These are the activations of a small network on made-up records, seen along a few directions, one row for each record.
Each row is followed by the record's values for the fields E, N, F, H, L.
Not every record has every field; a missing one is written none.
Other fields move the rows too, some of them a lot.
(in the rows, 500 means zero)
Strong random noise was added to every row along 9 fixed directions; ignore it. To show where, here is one row again and again, with new noise each time:
[553 463 640 451 588 357 612 543 486 456 451 552 448 601 491 507 487 421
 468 490 493 364 509 432 641 570 533 493 546 454 632]
[555 379 625 430 686 335 429 448 480 377 395 551 495 621 561 662 561 479
 437 547 423 506 348 325 488 532 430 408 385 600 534]
[567 337 603 594 566 415 523 430 422 628 501 624 538 520 487 514 638 482
 340 460 373 537 474 465 352 382 400 513 554 489 573]
[606 405 503 535 496 394 557 565 423 587 427 516 577 552 612 539 591 352
 460 566 421 514 496 522 522 435 603 574 553 561 553]
[488 510 796 491 534 423 473 539 528 350 416 499 566 612 334 432 468 334
 531 627 456 545 609 504 498 469 555 414 503 482 506]
[756 409 504 439 551 350 454 604 369 432 328 337 645 611 731 709 602 401
 538 548 444 523 293 446 546 511 616 615 344 735 515]
[693 479 554 521 489 317 582 611 425 554 377 407 566 575 694 530 548 376
 532 580 541 390 365 611 603 485 737 629 597 664 621]
[403 560 242 631 419 536 470 492 480 680 564 415 501 451 356 357 530 387
 460 383 550 512 595 583 377 385 460 626 558 490 599]
[626 365 565 657 466 389 427 468 355 628 433 458 604 558 602 516 600 463
 483 535 409 612 388 590 307 310 594 645 519 625 549]
[495 490 365 480 541 362 454 553 503 636 403 457 487 520 468 478 576 321
 465 505 619 444 476 557 559 505 577 537 588 649 613]
[412 495 547 329 611 379 479 594 555 374 379 528 442 631 345 517 456 262
 528 561 535 465 654 368 725 638 530 395 456 477 549]

[424 551 365 480 593 368 485 374 555 471 493 482 415 507 611 609 489 593
 472 478 594 378 227 377 431 542 447 401 409 661 547]  E=none N=none F=none H=none L=l1
[409 503 580 537 478 498 252 444 509 418 469 380 517 538 289 420 454 511
 604 531 559 636 488 589 343 397 487 487 488 589 440]  E=e2 N=n1 F=f1 H=h2 L=l2
[442 416 324 387 468 552 513 543 384 574 590 512 381 506 304 437 448 519
 501 192 521 451 746 382 634 630 366 667 415 221 563]  E=e2 N=n1 F=f1 H=h1 L=l1
[537 283 862 486 388 520 511 568 342 424 489 687 524 642 435 477 397 453
 620 637 261 708 777 431 523 474 622 487 488 231 397]  E=e2 N=n1 F=f1 H=h2 L=l1
[528 543 439 515 449 509 530 588 465 450 465 397 491 580 691 534 363 479
 670 543 552 458 475 559 657 545 653 616 428 499 529]  E=e2 N=n1 F=f1 H=h2 L=l2
[244 558 430 470 461 460 288 483 493 458 405 430 337 609 302 412 311 407
 715 518 663 601 648 497 535 539 644 556 427 493 534]  E=none N=none F=f2 H=none L=l1
[718 397 456 418 652 391 442 551 411 592 371 447 627 523 646 749 709 483
 470 407 460 665 402 346 523 524 446 543 232 654 426]  E=none N=none F=f1 H=none L=l1
[406 480 434 491 471 648 648 537 544 500 574 663 475 478 526 462 424 402
 459 611 356 593 800 403 629 517 451 404 561 192 435]  E=e2 N=n1 F=f1 H=h1 L=l2
[640 421 737 425 599 351 325 524 406 485 337 432 475 584 502 546 431 582
 610 497 628 439 246 572 579 631 653 493 494 702 528]  E=e2 N=n1 F=f1 H=h2 L=l1
[639 411 701 609 405 494 438 503 316 468 487 378 614 584 553 483 466 582
 650 541 381 693 495 567 344 323 644 661 421 527 471]  E=none N=none F=f1 H=h2 L=l2
[363 436 697 437 483 426 419 449 419 396 507 594 269 698 300 424 201 531
 703 348 510 444 700 393 670 617 550 546 437 240 603]  E=none N=none F=f1 H=h2 L=l1
[589 543 731 462 650 523 519 428 573 475 515 516 506 471 541 508 452 640
 469 464 546 395 327 520 492 623 407 338 517 502 504]  E=e2 N=n2 F=f1 H=h2 L=l1
[547 548 493 426 446 766 557 609 565 320 549 459 769 394 513 598 560 413
 503 657 211 703 696 467 478 503 407 348 381 432 222]  E=e1 N=n1 F=f1 H=h2 L=l1
[457 426 802 577 475 515 446 344 464 394 568 546 538 557 365 446 479 606
 447 541 341 550 447 443 217 415 374 393 409 456 415]  E=e2 N=n1 F=none H=none L=l1
[479 545 645 475 561 506 476 420 486 319 479 443 522 589 513 560 379 602
 577 542 422 576 450 358 407 517 469 386 268 477 401]  E=none N=none F=none H=none L=l1
[390 575 451 641 408 567 636 411 516 414 591 547 594 512 620 478 426 477
 523 666 314 604 592 423 343 366 506 412 357 413 323]  E=none N=none F=none H=none L=l1
[425 499 434 405 601 418 378 485 494 460 433 473 464 537 507 594 476 453
 576 507 503 632 529 369 594 603 532 472 323 526 475]  E=none N=none F=f1 H=none L=l1
[332 533 134 643 378 623 380 442 510 600 585 446 505 480 536 497 453 478
 598 503 445 654 602 495 405 392 467 597 427 444 444]  E=e2 N=n1 F=f1 H=h2 L=l2
[638 600 590 487 565 474 527 502 622 374 438 472 614 469 782 606 559 544
 483 707 496 423 257 551 471 485 570 398 527 684 408]  E=e2 N=n1 F=f2 H=none L=l1
[642 515 646 339 611 370 524 605 582 495 355 479 493 549 584 564 575 416
 478 587 691 299 378 545 759 664 638 459 629 696 583]  E=e2 N=n1 F=f2 H=none L=l2
[452 420 534 457 475 505 507 628 475 569 413 606 551 499 497 475 485 291
 566 665 490 579 679 566 621 526 655 424 561 472 419]  E=e2 N=n1 F=f1 H=h2 L=l1
[514 472 288 501 573 572 609 470 552 780 533 616 487 352 534 507 658 487
 319 367 523 481 581 498 512 474 379 491 588 452 555]  E=none N=none F=f2 H=none L=l1
[396 418 767 374 582 323 436 559 613 482 275 687 476 569 444 471 535 209
 540 886 557 551 608 590 686 535 756 274 689 606 431]  E=e2 N=n1 F=f2 H=none L=l1
[592 395 384 423 572 411 514 529 410 718 459 499 449 469 524 587 607 545
 353 352 609 351 375 502 519 567 397 531 563 617 568]  E=e2 N=n1 F=none H=none L=l2
[420 595 393 663 516 574 432 401 582 440 558 494 566 473 697 568 478 549
 534 636 443 639 435 558 295 348 557 408 424 603 362]  E=none N=none F=f1 H=h2 L=l1
[512 571 294 476 523 562 445 514 426 408 538 337 410 579 472 565 398 591
 572 238 564 487 488 353 590 642 439 568 223 398 527]  E=e2 N=n1 F=f1 H=h2 L=l1
[308 345 449 379 618 462 162 419 504 586 381 536 410 541 359 515 514 434
 560 498 650 719 527 479 513 529 473 369 451 594 453]  E=e2 N=n2 F=f1 H=h2 L=l2
[536 511 579 525 603 473 528 410 519 428 513 515 421 551 619 537 404 637
 539 520 449 480 354 459 479 506 449 425 439 420 503]  E=e2 N=n1 F=f1 H=h2 L=l2
[296 637 478 551 484 505 688 407 614 329 610 601 412 520 541 430 337 547
 471 622 431 367 501 378 419 518 448 323 488 414 454]  E=none N=none F=none H=none L=l1
[447 379 568 438 573 467 434 405 450 585 502 556 448 507 453 525 476 578
 472 488 479 552 424 456 418 544 429 392 426 523 432]  E=e2 N=n2 F=none H=none L=l1
[395 605 202 420 352 572 423 643 578 503 457 374 524 451 333 424 514 251
 568 500 622 529 707 595 649 482 559 642 533 523 502]  E=e2 N=n1 F=f2 H=none L=l2
[638 297 550 326 502 343 340 697 356 589 241 479 609 575 533 652 557 268
 639 619 484 715 581 513 694 560 708 535 470 709 404]  E=none N=none F=f1 H=h2 L=l1
[491 422 387 550 454 391 276 412 336 583 461 315 376 594 521 538 413 688
 598 339 620 480 279 506 426 476 570 691 397 623 623]  E=e2 N=n1 F=none H=none L=l2
[515 597 568 524 336 580 591 610 458 567 530 434 652 492 293 347 503 365
 516 493 548 497 674 586 505 462 531 538 522 442 444]  E=e2 N=n1 F=none H=none L=l2
[507 266 476 241 595 436 384 578 427 575 342 620 443 537 292 597 600 333
 423 345 534 557 705 326 728 666 412 520 430 486 534]  E=none N=none F=f2 H=none L=l1
[637 441 466 364 516 430 485 573 391 562 430 501 461 488 582 551 555 515
 474 427 603 388 351 532 645 663 509 490 548 612 550]  E=e2 N=n1 F=f1 H=h2 L=l1

Which values does each new row have?
[652 586 656 467 454 590 462 639 458 332 432 229 644 541 431 514 491 449
 590 444 551 481 474 539 543 535 555 648 411 561 500]  E=e2 N=n1 F=f2 H=none L=l2
[268 533 283 549 496 553 375 360 527 403 535 556 439 503 599 551 394 519
 566 631 379 659 494 381 358 425 479 449 374 485 395]  E=none N=none F=f2 H=none L=l1
[322 326 233 490 519 482 266 345 446 560 496 601 322 537 403 565 464 533
 523 432 424 632 524 366 438 486 400 531 444 422 515]  E=e2 N=n1 F=f1 H=h2 L=l1
[604 371 815 448 546 345 484 510 437 573 381 553 593 562 373 502 600 442
 421 498 511 510 508 522 513 479 530 488 546 573 556]  E=none N=none F=none H=none L=l2
[502 369 197 521 346 573 425 565 271 600 505 468 505 580 628 613 505 411
 576 427 371 658 603 426 566 440 597 777 407 452 448]  E=e2 N=n1 F=f2 H=none L=l2
[557 358 362 581 540 387 363 324 398 605 510 451 319 512 677 579 527 793
 435 270 591 340 148 517 404 477 433 779 560 613 733]  E=e2 N=n1 F=f2 H=none L=l2
[449 650 398 601 237 710 400 580 477 392 563 297 587 477 462 381 384 441
 637 549 454 561 652 631 443 398 618 696 507 447 495]  E=e2 N=n1 F=f2 H=none L=l2
[557 412 626 376 565 501 526 548 370 502 477 551 463 563 402 540 496 532
 511 302 526 482 611 357 593 644 404 506 398 376 558]  E=none N=none F=f1 H=h2 L=l1
[611 429 758 509 533 476 419 469 458 288 417 471 618 581 524 607 497 576
 559 583 383 630 407 401 335 480 463 455 337 576 415]  E=none N=none F=f1 H=h2 L=l1
[449 567 259 497 461 595 694 545 518 383 605 559 461 501 685 540 461 514
 460 480 337 388 508 395 607 586 428 517 431 373 488]  E=e2 N=n1 F=f1 H=h2 L=l1
[425 642 373 729 344 524 700 523 489 598 619 440 446 486 644 355 386 506
 593 455 529 470 634 626 530 369 655 777 599 291 675]  E=none N=none F=f1 H=none L=l2
[637 385 660 440 474 528 739 588 447 506 526 656 613 459 552 572 595 454
 361 533 276 452 587 393 563 510 429 413 507 351 445]  E=e2 N=n1 F=none H=none L=l1
[413 669 508 551 401 640 656 539 591 413 591 484 503 447 384 346 393 456
 522 442 495 437 708 515 531 483 484 559 545 293 546]  E=none N=none F=f2 H=none L=l1
[494 607 371 398 534 568 587 559 617 297 512 477 503 469 603 634 542 472
 442 537 493 367 448 362 634 593 409 454 456 516 535]  E=e2 N=n1 F=f2 H=none L=l2
[385 442 446 477 547 569 654 453 611 452 545 797 557 442 761 547 559 378
 407 869 280 557 582 465 529 452 514 200 606 448 303]  E=e2 N=n1 F=f1 H=h2 L=l1
[585 481 622 490 453 646 530 595 483 399 521 484 745 496 512 564 552 415
 525 562 276 681 665 513 478 419 493 536 376 455 398]  E=none N=none F=f1 H=h2 L=l2
[696 369 757 569 671 409 470 391 515 499 480 605 587 495 673 680 689 658
 337 579 379 578 273 411 345 420 375 405 448 608 479]  E=e2 N=n1 F=f1 H=none L=l2
[397 678 338 654 501 540 455 338 695 403 551 489 504 425 778 503 506 575
 480 794 495 496 234 571 275 375 553 346 559 723 374]  E=e2 N=n1 F=f2 H=none L=l1
